Each row below holds a small network's activations on one input, seen along a few directions.
In each table, some parts of the input vary, and every possible input appears once, in random order.
A made-up example of a description, with smaller parts first: values(3) and (point or ring(11) or (line(6) and ring(8))).
Shared parts are said once, and a part with two or three values counts as separate values.
In the rows, zero is written as 128.

Other details of the inputs shift rows strongly along two fixed directions, in all tables alike. That doesn't count.
To show where, the next rows are all for the same input, with only those details redrawn:
137 154 116 141 106 97 113 119 115 104 130 111 140
147 142 113 98 147 88 129 93 111 121 110 139 130
136 123 111 96 167 99 145 121 125 145 115 144 115
89 104 113 164 149 140 155 235 156 175 162 106 93

Rows:
r1: 136 132 109 86 171 102 138 115 121 138 127 148 120
r2: 149 168 83 110 127 132 155 124 116 172 103 148 129
r3: 126 119 105 114 133 111 136 99 167 151 108 153 114
r4: 86 94 128 160 128 159 161 211 203 175 152 113 91
r5: 113 140 95 107 162 98 135 127 124 137 136 138 121
r6: 134 92 153 111 146 137 113 81 114 88 87 157 135
r7: 115 169 117 158 97 105 96 133 106 81 158 107 153
r8: 123 87 158 81 183 129 145 114 98 139 99 158 117
r9: 119 144 149 165 62 143 102 126 151 83 136 92 154
r10: 143 123 129 86 144 115 154 97 166 147 119 142 124
r11: 186 115 177 173 105 203 83 102 49 112 146 124 109
r12: 132 109 114 110 144 122 139 106 160 144 105 159 113
r13: 131 124 127 154 100 133 104 100 141 89 105 133 145
r14: 83 105 117 161 118 143 157 202 207 179 151 113 90
r15: 153 128 147 82 137 124 136 78 138 117 117 133 144
r16: 89 104 113 164 149 140 155 235 156 175 162 106 93
r17: 197 98 133 124 150 185 137 96 80 166 128 163 95
r18: 142 139 108 91 130 96 134 87 123 134 103 138 140
r19: 114 128 163 174 69 153 82 128 120 70 130 98 151
r20: 123 143 115 174 77 125 100 111 156 93 117 120 146
r21: 148 147 112 108 150 158 143 130 97 176 97 158 135
r22: 196 116 110 119 135 165 146 97 96 168 127 159 95
r23: 124 103 106 97 149 107 137 112 142 163 112 145 126
r24: 119 113 98 121 139 113 137 96 170 144 100 157 122
r25: 119 142 180 160 69 157 94 135 124 73 154 77 164
r26: 119 121 172 94 174 114 103 101 63 86 131 167 136
r27: 135 106 128 82 166 115 152 114 122 148 105 151 123
r28: 84 120 98 156 144 138 149 227 161 175 172 109 96
r29: 138 117 134 78 185 111 139 119 106 129 123 161 119
r30: 79 73 181 137 174 187 174 208 163 143 168 100 117
r31: 114 138 137 173 60 123 88 136 122 101 137 90 158
r32: 110 162 143 163 97 118 88 143 90 69 164 111 156
r33: 115 117 163 145 94 132 88 115 99 98 120 114 152
r34: 113 147 177 182 85 135 80 153 82 64 150 90 147
r35: 152 159 94 109 136 144 152 128 109 175 100 153 133
r36: 93 88 135 149 171 146 156 226 140 168 155 118 91
r37: 86 114 117 163 116 147 164 216 208 184 172 101 97
r38: 131 136 121 95 153 103 160 90 168 133 125 136 127
r39: 142 116 130 103 135 126 120 79 135 109 95 155 132
r40: 132 145 157 124 119 134 138 102 145 85 144 100 161
r41: 121 143 176 140 118 133 90 137 77 71 148 125 143
r42: 131 130 97 96 127 87 119 76 136 146 101 140 142
r43: 129 130 96 108 148 96 143 126 133 151 120 134 115
r44: 128 163 140 152 91 126 129 115 159 87 153 89 158
r45: 131 173 157 167 88 179 82 140 70 115 126 108 161
r46: 121 126 96 109 134 107 149 130 146 161 120 133 120
r47: 110 134 175 165 65 156 92 130 128 67 137 84 156
r48: 187 132 95 114 121 149 150 94 105 169 124 154 99
- Changing only one part turns r28 into r41. The same change can be made to r42. Which row results? => r33
- Changing only one part turns r40 into r44. The same change can be made to r21. Which row results? => r35
- What do these inputs look like to the network? => line(4) and (values(2) or line(10))

Rows:
r49: 105 94 124 107 160 115 151 136 164 141 124 140 114
r50: 114 112 129 103 145 100 138 108 154 117 120 134 129
r51: 89 153 172 216 70 165 92 209 116 70 183 67 149
r52: 135 114 135 114 149 131 122 117 100 131 115 147 121
r53: 156 137 137 111 131 117 109 91 73 113 115 144 134
r54: 163 158 113 97 130 90 121 66 109 109 119 145 136
r55: 120 172 117 175 68 128 116 148 135 113 148 88 154
r56: 96 143 166 188 85 151 96 178 119 76 164 91 144
r57: 88 73 145 137 178 167 155 202 151 161 144 139 96
r58: 117 113 101 120 149 130 157 147 161 170 116 143 112
r59: 122 129 123 127 118 108 123 109 151 115 117 121 136
r60: 85 76 147 138 180 172 151 219 137 177 157 133 93
r61: 154 160 103 103 116 96 125 74 122 124 106 140 139
r62: 138 148 116 97 116 93 122 80 137 116 106 136 146
r63: 92 151 163 216 67 170 87 212 107 90 187 65 150
r64: 132 176 112 165 70 124 112 138 125 110 146 92 148
r65: 114 90 136 119 167 150 137 150 127 151 127 146 112
r66: 123 111 106 130 152 132 150 160 150 165 137 137 102
r67: 145 158 108 111 111 99 128 77 130 124 107 136 148
r68: 141 137 102 116 137 115 139 115 132 148 116 142 118
r69: 146 142 146 116 132 126 105 101 72 101 119 130 141
r70: 99 144 147 175 82 126 114 166 145 87 164 73 150
r71: 125 114 100 127 150 134 152 155 149 171 127 141 103
r72: 143 116 130 116 145 129 125 121 95 138 117 148 120
r73: 140 140 105 116 137 115 140 119 128 150 123 139 118
r74: 138 137 98 111 133 111 141 112 142 148 111 143 122
r75: 145 137 142 116 128 120 104 93 81 104 116 137 137
r76: 131 136 102 114 132 113 143 111 148 148 110 142 130
r77: 125 128 110 103 134 106 137 111 153 139 111 139 131
r78: 122 120 124 105 143 102 136 108 156 130 111 134 128
r79: 145 123 128 127 127 129 115 111 97 126 116 140 130
r80: 168 165 118 96 134 95 123 69 97 104 124 137 143
r81: 131 155 145 176 85 144 95 160 78 98 156 95 144
r82: 180 133 163 115 96 152 105 43 102 92 108 138 144
r83: 127 112 143 112 153 136 122 119 109 126 122 145 128
r84: 113 107 107 111 149 124 150 145 165 162 119 140 115
r85: 157 98 154 118 133 168 133 91 126 135 113 146 115
r86: 113 162 125 160 74 122 112 150 143 107 146 90 152
r87: 119 59 146 144 165 199 162 180 156 188 136 140 83
r88: 121 114 97 121 148 130 155 152 157 171 121 143 105
r89: 135 141 131 99 124 88 120 74 139 103 107 129 144
r90: 124 64 158 134 170 213 172 197 145 188 148 134 89
r91: 142 133 107 113 143 110 138 114 132 139 127 143 118
r92: 146 176 112 150 86 117 109 117 108 108 138 105 146
r93: 123 112 151 108 158 132 127 118 118 109 117 148 128
r94: 143 145 135 91 130 89 121 71 127 100 106 127 151
r95: 97 134 138 157 92 113 118 150 155 97 152 93 141
r96: 119 93 130 125 161 147 137 153 121 155 124 145 106
- What do these inputs look like to the network? => line(4) and (point or line(11))
- Changing only the line(4) part turns r68 into r71. The same change can be made to r76. Which row results? => r58
- Change only the line(11) part in r53. List by row number the other rows that result. => r54, r56, r60, r61, r62, r67, r73, r75, r89, r95
- List by row number the other rows that have the line(4) part in common with r80. => r51, r55, r63, r64, r69, r70, r81, r86, r90, r92, r94
